Each row below holds a small network's activations on one record, seen along a few directions.
Each row is followed by the record's values for the fields VIVER, LENEN, LASAK, SUSU, LIZEG.
Not every record has every field; a missing one is left out.
Other fields move the rows too, some of them a lot.
Random noise pushes rows far along 19 fixed directions. That doesn't count. These rows show it; they differ only by the noise:
[  -5  186   46  177  -37  278  100  233 -212  163   -8 -259  421  -50
 -361  197 -295  326 -222 -105 -294  -12 -199  -25 -315 -115 -197   89
  337 -465   48  156  126   28  607    2  -24 -210]
[ 176 -161 -209   67  -21 -611 -320  328  -63 -322 -567  217 -109 -220
  258 -306 -103 -213  248  -79  -56  201  -98 -104 -107 -183  180 -106
  328 -180  472  313    5  -33 -480  108  166  163]
[ -68 -273  237 -203  -29 -379  183   49   80 -166 -181  -57  -43  -16
   83 -117   31   78  198   36  160  144   75  -96  205  108  395  -19
   84   27 -131    1 -106   14 -451 -103  -93  -46]
[ 207 -145   -2 -142 -380   93  156 -357  164 -118  316  320 -117   97
  -14   75 -292  126 -302   56  166 -173 -314  -94  116  -54  258 -125
 -350  403 -294 -515 -217 -349  139   29 -285  154]
[ -15  -56  215  127  187 -122 -108   -9  180 -109 -304  -66 -103 -199
   88  -77   74 -101   11 -129  194 -106  -42   50 -122  -80   36   72
 -200   63   21 -125   36    5 -345   23  -81  -36]
[ 189   41  205 -111  405   15  321 -180  106 -166 -213  232 -342   17
  347  232  112 -266  178  176  -74  284   32   -3  -21   60  107 -233
 -181  300 -141 -129  146   -9 -157  229   -3  102]
[ 493   70  155  303 -250 -440  421  136 -139  -53  -37  -80  146  -57
  -82  165 -363 -181  222  304 -240   78  191   33  101  -64  538 -205
  506 -146   19  221  263  167 -212  298  108  -89]
[-102  327 -232 -157 -358  -84 -159  335 -201  -28 -180  255 -462  293
   -5   75  -95  -25  294 -103 -222  184 -184  142  -64 -232 -158  229
  230   48  350   33  -58  227 -146   39  593 -121]
[ 592  144 -337  169  -50   23 -346  364  -30   39 -205  362 -105  179
  323   76 -257   28 -108 -245 -156   29 -367  168 -255 -356 -103 -238
 -189  294  316 -126 -166  -45   50  211  338   85]
[-227  665  -70 -303    5 -161  490   92  -16 -208  -41  172 -259  130
  183 -223  -55  193  155   25 -319  402   16  175  242  -19  -75   91
   27 -253 -151  122  202  230 -166  240   47  311]
[  -4  -30 -175 -216   86 -353 -154  107 -127 -315  -60   56  148   83
  122 -290  164  174  -85 -631   87  -29  196   32 -133 -262 -188   62
  -98  103  267  392  194 -145   70  -76   70  249]
[ -45   53 -166   87 -319  110  227  128    6  314  159 -250  212  161
  -91  -20  122 -206  291  312 -140  186  287 -113  137  269  144  267
  172   93 -107 -274   94  -18 -146  174  -86 -183]
[ 101   94 -249 -128  322   98   29  328   36  314  286   59  254  448
   69   38 -102   39   16  127  -75  380  -84   -6  123   91  -64  118
   27  110  -67 -121  -25   39  313 -408  268 -122]
[-285 -225  171   74  530  142 -225  314 -143 -116 -519   19 -157  -49
  271   -1  -79  212 -135 -190  114  324 -610 -138 -182  338 -341 -268
 -426   50 -162  139 -134  108   80  388 -604  162]
[ 393   94  289  294 -538 -186 -333  141 -163   10  -88 -104 -291 -178
  -66  219  -20 -281  448  264   91   81 -122  154  -24 -184  324  142
  491    1   72   -4 -192  110 -137  -92  493 -590]
[-135  292  261 -200  362   74  192 -137   86 -253  134  189  174  162
 -145  126 -160  295 -267 -246  126  218 -447  160 -121  -13 -209  183
 -112   14 -158 -127  218  -54  590 -416  -89   90]
[ -25  216  178  225    4  324   69 -108  -41  146  484 -346   70  257
  -47   97  -90  126 -306 -202 -116 -257   82   21  237  121  -77    5
 -301  129 -468  -49   91  -54   94  196 -299  204]
[ -51  348  523  101   57  218   34   77  196  117  300  104   44 -242
 -474  -87  139  229 -115 -284 -152 -394  217  345 -234 -168  551  133
  139  -29   23 -284  558  205  -36  100 -187 -287]
[ -96   40  102  -24   47  206  199  188  -36   78 -155    5  112 -300
  -47 -231  215 -196  310  238 -312  367  207 -300 -252  129  -41  -56
  203 -414  139   72  336  -10  328  225 -217 -291]
[ -10 -544 -126 -259   43  224   46   72   89   37 -115  205  139  191
  149 -115  223  -26   41 -118   64   97  122 -373  -85  176  -84 -261
 -309  199  171 -192 -121 -202  138  -75 -234  -37]
[-300  113  321 -386  429  115 -243  315  194   76  -41  142 -277 -198
  289 -502  587  102  374   63  257  574  -39   49   41  189   14  131
 -288  -21 -218 -136  -79  157   56 -286 -109 -441]

[  58  197 -319  -60  396  -58   20  380  205   47 -325  -92  659  -66
  438 -491   91  523 -160 -224  -42  322 -119  205   31  137 -128 -100
 -168 -330  -14   -5 -168  -16  -97   10 -305  361]  VIVER is kibik, LENEN is refa, LASAK is fuf, SUSU is tanu, LIZEG is tizog
[-123   32  299  118  103 -134  297  110   69   41 -108 -122  -70   89
  -99   68 -277  -82   37   66  -97   88  -66 -117   45   68   49   26
  -89  -29  -96  -57  208  150 -221  158  -81  -25]  VIVER is vul, LENEN is biv, LASAK is gavo, SUSU is zove, LIZEG is tizog
[-188 -264 -366 -151 -350  -79  -74   34 -149 -197 -374  218  -56   71
    0   38  106   26   82 -222  -49  105  -94 -152 -251   93  -50   91
   44  405  334 -175  105 -243 -178  532 -351  296]  VIVER is kibik, LENEN is biv, LASAK is fuf, SUSU is tanu, LIZEG is tizog
[-155  191 -117 -415  337   95  141 -183  -33  202  372  -10 -394  -37
 -148   82 -245  294 -379  -75  -92 -323  104   52 -134 -597 -240  127
 -289   13 -202  188   76  -47  451 -155  417 -110]  VIVER is zile, LENEN is panim, LIZEG is ganil
[-221  144    6 -287 -338   81 -140 -260 -163 -177  201 -167 -349  -74
  -10  -97  -15  248 -187 -382 -226 -319   62 -109  -17 -306 -199   85
  -86  -62 -125  273  -71 -342  139  149  126  213]  VIVER is zile, LENEN is lig, LASAK is gavo, SUSU is tanu, LIZEG is ganil
[  73  350  272  113  -11  125   16  307  -21  -21 -383 -143   62 -119
  187   43  112  237  217 -140 -251  395 -336  244 -224  200   65   52
   77   27 -112 -192   33   35 -127  489 -225  -37]  VIVER is vul, LENEN is vokif, LASAK is fuf, SUSU is tanu, LIZEG is ganil
[  59  104 -175  240    0  220 -415  149   93  152  -61  -33   38 -208
  158 -192   78  218  -99   77  162 -129 -177  241  158   61  -61 -116
  -11 -339  -75    1 -492  181  -90 -138  -97  -25]  VIVER is vul, LENEN is lig, LASAK is fuf, SUSU is zove, LIZEG is tizog
[  33   67   46  -64  182 -125 -538 -201   98 -259   54  395 -169 -214
  168  -89  352 -214  131   38  263  266 -196  214   19  141  390  137
  214  380   -7 -201   98 -231 -111 -104 -135  134]  VIVER is kibik, LENEN is refa, LASAK is gavo, SUSU is zove, LIZEG is tizog
[ 288  -84 -145  241    1  -46  248  -89  -39  -70 -169  114  -39  206
   67  322 -455 -169 -124  134 -206 -105  -29  -97  187  -73  -27 -370
   67 -157  134  108  -31   72 -154  173  102  364]  VIVER is vul, LENEN is biv, LASAK is fuf, SUSU is zove, LIZEG is ganil
[-240 -163 -116   43   57 -109  373 -309  -94  101  -55 -530  187    0
 -242  348   45 -204   23  157  148 -149  320  -79 -124   44 -233  397
  108  133  -84  126  174  -60   32   -6   28  -83]  VIVER is kibik, LENEN is lig, LASAK is gavo, SUSU is zove, LIZEG is ganil
[ 329  418   13  500 -297  -64  -18  -97  133  -46 -210    9   21 -182
   17   60 -110 -677  241  227   70  244 -321   66 -409  -48 -341  382
 -258  323  161 -471  376 -172  222  365   94 -180]  VIVER is vul, LENEN is panim, LIZEG is ganil
[ 202  438  626  401   90  215 -111 -213  234 -163 -187 -169   19 -142
  226  243  395 -132  221   41  166  176 -120  471  124  360  254   91
   24  123 -327 -405   13   71 -385   97 -182   16]  VIVER is vul, LENEN is zag, LASAK is fuf, SUSU is zove, LIZEG is tizog
[-286  193  210  -43  -28 -472 -130  312   92   27  219  -12 -113   53
 -434 -233 -238  280 -114 -403   87 -343  -73  280  -47 -303  300  422
   50   81  121   22  250  316 -417 -242  237 -151]  VIVER is vul, LENEN is revi, LASAK is fuf, SUSU is tanu, LIZEG is ganil
[ 152 -315 -278   52  -55  298 -110  -14 -215  203   -4   16 -106   -7
   59  233 -150    3 -180   98 -283 -266  107 -242  -26 -117   -3 -369
   92  -75   85  160 -220 -146  124  269   50   71]  VIVER is zile, LENEN is refa, LASAK is fuf, SUSU is tanu, LIZEG is tizog
[ 192   67  -44  229  487 -216  105  290  128  453  161 -593  431 -130
  222 -241 -183 -113    7  328  190  311   69  -60   36   29 -188  213
 -396   35 -448   28  110  -75  261   -3    0 -294]  VIVER is vul, LENEN is refa, LASAK is fuf, SUSU is tanu, LIZEG is tizog
[ 373  214 -201 -237   69 -267  516   31  -71 -237 -130  360  289  347
  187  206 -232  184  -80  -82  -23  324  -67  197  -54 -126  -31 -202
  -88  133  164  120  118  101  264   46  274  236]  VIVER is kibik, LENEN is zag, LASAK is fuf, SUSU is zove, LIZEG is tizog
[ 235  132   56  -45   73  -63  385  239   82 -197 -506  187  250  160
  292 -111  358   33  336 -292   -4  345  217  223 -161   79 -274 -228
 -211   51  380   14  206  294  -40  121   48  -23]  VIVER is zile, LENEN is panim, LASAK is fuf, SUSU is tanu, LIZEG is tizog
[-111  185 -235  238 -257  299 -571  186   19  214  -63  -82 -105  275
  -39   48   80  -99   15 -301   97 -101 -211  156  -71  -71 -487  399
 -245  259  217 -342 -142   -8  -65  -34  212  -36]  VIVER is vul, LENEN is biv, LASAK is fuf, SUSU is zove, LIZEG is ganil
[ -62 -103   17   93  -77  172 -299 -430 -191 -326  201  355 -399 -222
   14  -28  281 -336  -71 -191   33 -230   68  -99 -132  121  -32 -236
 -211  397   30  128  351 -246  206  594 -568  371]  VIVER is vul, LENEN is lig, LIZEG is ganil
[ 100  156   56   22 -688   65   85  131 -121  138 -165 -236   59 -342
 -100  -77  179  243  289  213  -81   70   98  123  -20  -14  276   95
  345 -271  -61  -84 -238   45  -87  315  -50 -401]  VIVER is zile, LENEN is vokif, LIZEG is ganil
[  85  162  208 -299  326   26   29 -179  -84  -22   93  207 -343 -337
  -13  248  330  259   88  247  290  185   57  438  -30 -191  301   22
  225  108 -256   97  -57  200  251 -160  141 -339]  VIVER is zile, LENEN is biv, LASAK is fuf, SUSU is zove, LIZEG is ganil
[-114  -18 -208  211   18  444 -383  -78 -151  235  364 -287   67 -356
  -86 -272  150  173 -399 -112 -197 -482  371 -192   96 -161 -175 -149
   36 -560 -128  378  -91 -153  230  184 -341  166]  VIVER is vul, LENEN is biv, LASAK is fuf, SUSU is tanu, LIZEG is tizog
[ 213 -239  213  217 -191  258  -88 -168    9  102  266 -286   67    4
   84  133  -39  -22  -24   94 -173 -170   57 -190  241  250  311 -307
  120    7 -359  -66 -223 -269  -60  131 -281   94]  VIVER is vul, LENEN is lig, LASAK is fuf, SUSU is zove, LIZEG is tizog
[-337 -285  148 -385   29  -80  125   21 -178  -44  -73 -375  107  224
 -165  168  335  281  136 -514 -104 -227  544  -23 -104  -25    1  141
  261   74  167  375   79   11 -156 -152  283  -95]  VIVER is zile, LENEN is lig, LASAK is fuf, SUSU is tanu, LIZEG is tizog
[ -33  124  195   95 -184  384  182   76  171  295  202 -162 -143  -38
  -40 -146  -18 -101   59  135 -487  -53   77 -269  -94   91  112  -28
 -179    8 -217 -363  118  -95 -123  402 -220 -134]  VIVER is zile, LENEN is revi, LASAK is fuf, SUSU is tanu, LIZEG is tizog
[ -10  -71 -106 -500  272 -253  274  188  -73 -174 -412  257  -43  -64
  186    9   86  460  -33 -216  -95  218   42   92 -232 -155  269 -165
   37  149  133  177   10   71 -224  320   47  137]  VIVER is kibik, LENEN is biv, LASAK is gavo, SUSU is tanu, LIZEG is tizog
[ -37 -455  104 -116  304 -224  -64  -40   -6 -102 -232  256  117 -466
 -373  155    0  221 -168    6  185 -324   33  128 -307 -147  551 -134
  502 -110  287  206  109   93  -33 -163 -109 -172]  VIVER is kibik, LENEN is lig, LASAK is gavo, SUSU is tanu, LIZEG is ganil
[  19 -216  -68  -87   47  213  506  -96 -115  -59 -463   56   62  332
    2  561   45   62   55  -55    1   35   -8   61 -191  110 -312 -181
  -61  202  193  -65 -105  226   42   60  101    6]  VIVER is zile, LENEN is panim, LASAK is fuf, SUSU is zove, LIZEG is ganil
[ 126  -73  179   74 -376  -19   -5 -114    4  -80  100  -77   14  147
   24   43  -87   82    0  -81  199 -194  -14   99  201   79   45 -129
 -176   92  -81  -55 -218   36  -62  -25  -24  -22]  VIVER is kibik, LENEN is lig, LASAK is fuf, SUSU is tanu, LIZEG is tizog
[ -28  -39 -176 -457  513   33 -227   15  -87  202  241  -64 -353  -79
  240  -29  225  277 -161  -45  -70   -8  248   -7   82 -336   76  -19
  -96  131 -285  284 -216 -149   42 -105  294   -8]  VIVER is kibik, LENEN is biv, LIZEG is ganil
[ -27  177  -55  -24  103  218  -96 -181  -63   -8   -7    1 -264  163
 -154  356  -79 -199 -115 -265 -344 -321  120  -71 -263 -454 -349  132
  156 -107  337  118  144  -96  117 -187  669   24]  VIVER is vul, LENEN is biv, LIZEG is tizog

Here are new rows. What are their fields?
[-140  218 -355   57 -208  376 -229  -69 -246  -74   10  508 -112 -136
 -183   52  367 -138  164  120  -10   86    6  257 -153  135 -171  -19
  392 -131  392   78  127  233  413   95  -86  -57]  VIVER is vul, LENEN is panim, LASAK is fuf, SUSU is zove, LIZEG is tizog
[-174 -140 -190 -208 -167  470  158   47  333  256  -77  339  389 -142
 -321 -138  159  137    9  184 -190   70  -92 -119 -295  208  270  125
  223  -98  281 -738   91 -178  181  -69 -327 -193]  VIVER is zile, LENEN is panim, LASAK is gavo, SUSU is tanu, LIZEG is ganil
[  82 -255 -491  -96   46  -15  -49  377   -5  325 -254   12  160   -9
  155 -126  270 -105  289  217 -292  164  398 -112  -80   84  299  -36
  346   16  301  -14 -121   47 -513  194  146  -95]  VIVER is zile, LENEN is revi, LASAK is fuf, SUSU is tanu, LIZEG is tizog
[ -46 -488 -227 -128 -555  316   82  -66   -6    2 -311  -39  372  208
  -59  148  180  284   -3 -175  124 -176   23 -154   -2  198 -162 -160
   67 -115  272 -231 -561 -133  -16 -235 -100  -43]  VIVER is vul, LENEN is vokif, LIZEG is tizog
[-226   77 -359  -63  440  -46 -573  290 -150    4  270  339  184  290
 -163 -248  409 -371  241 -209 -135  316  326  -47   -7   21 -196  281
  601 -159  647  392  514   63  315 -622  358   59]  VIVER is zile, LENEN is biv, LASAK is fuf, SUSU is zove, LIZEG is tizog
[ -64  270  -74  257  299   51 -109  576   20  503  444  -57  289   96
 -278 -329 -330   90 -184  123 -217  -25   29   36  109   17  113   75
   50 -356    6  115  296  349  194  -78   -6 -226]  VIVER is zile, LENEN is vokif, LASAK is gavo, SUSU is tanu, LIZEG is tizog
[ 304  118   51  127 -226 -209 -179 -224   73 -314  188  374    6 -156
   38  -99 -106  -54  -30  117  100    3 -221  176  217   76  472 -184
  274  -28  -48  -60  -46 -110  -71  -70 -153  244]  VIVER is vul, LENEN is lig, LIZEG is tizog
[  14  204 -584  -48  114  115 -159  160 -215  124  186   57  132  284
  121  119  111   86  -65  -61 -234  227  -51  123  -43  118 -123  163
  202  304    8   71  -38  -65   73  175   54  285]  VIVER is vul, LENEN is revi, LASAK is fuf, SUSU is tanu, LIZEG is tizog
[  33  -31  302  192 -326  -78 -216  -93 -135 -189 -180   58 -361 -544
 -165   47 -330   88  -80   39  -45 -266 -400  -10 -271 -201  194 -162
  170 -212  -25  139  -63  -65   50  366 -166 -119]  VIVER is vul, LENEN is lig, LASAK is fuf, SUSU is tanu, LIZEG is tizog
[ 227  111  410  112 -264  -77  172 -229  124 -127  107 -325  308 -214
 -108  -10 -507   86 -187  220   36   17 -392 -214   86 -177  -61   17
  114 -653 -267    9 -240 -245  477 -504  175 -207]  VIVER is kibik, LENEN is refa, LASAK is gavo, SUSU is tanu, LIZEG is tizog
[ 235  -75 -209  349  -97   87  142   29  261   87 -409 -246  629 -206
   12   46 -172 -111 -123  172 -121  118 -281 -189 -320   78 -111  136
   61 -122   81 -497  -61 -357  -20  142 -253   71]  VIVER is kibik, LENEN is panim, LASAK is fuf, SUSU is tanu, LIZEG is tizog
[  -7  268  -82  351 -222  442   24  115 -153  404  743 -207  311  133
 -170 -255   73 -300  108  308 -289   79  422 -187  358  345 -168  -82
  119 -402 -158  171  316  104  611   78 -248 -128]  VIVER is vul, LENEN is refa, LASAK is fuf, SUSU is zove, LIZEG is tizog
[ 285 -160 -177   17 -132 -143  245  194 -199   97 -167  101  244  298
  -72  419   74  -64  375  224  -29  247  243  138   69  129  242  -76
  585   97  308   86  -14  271 -101  -91  344 -194]  VIVER is vul, LENEN is biv, LASAK is fuf, SUSU is tanu, LIZEG is tizog
[ 121   33  228   42  176  115  347 -390  104 -292 -411 -364  182   93
  300  349   -2   39  -75 -185 -139    1  -31  -30   91   54 -313 -150
  -30 -249 -140   60 -204 -183 -157 -147  123  379]  VIVER is vul, LENEN is panim, LASAK is fuf, SUSU is tanu, LIZEG is ganil
[-236  -57   73 -129 -361  265  167   15  217   42 -380 -391  274  133
 -136  -90  164  342 -129 -666 -218 -494  269  -69 -265 -249 -306  205
 -182 -221  317 -261 -136  -93 -398 -106  201  -17]  VIVER is zile, LENEN is panim, LASAK is fuf, SUSU is tanu, LIZEG is tizog
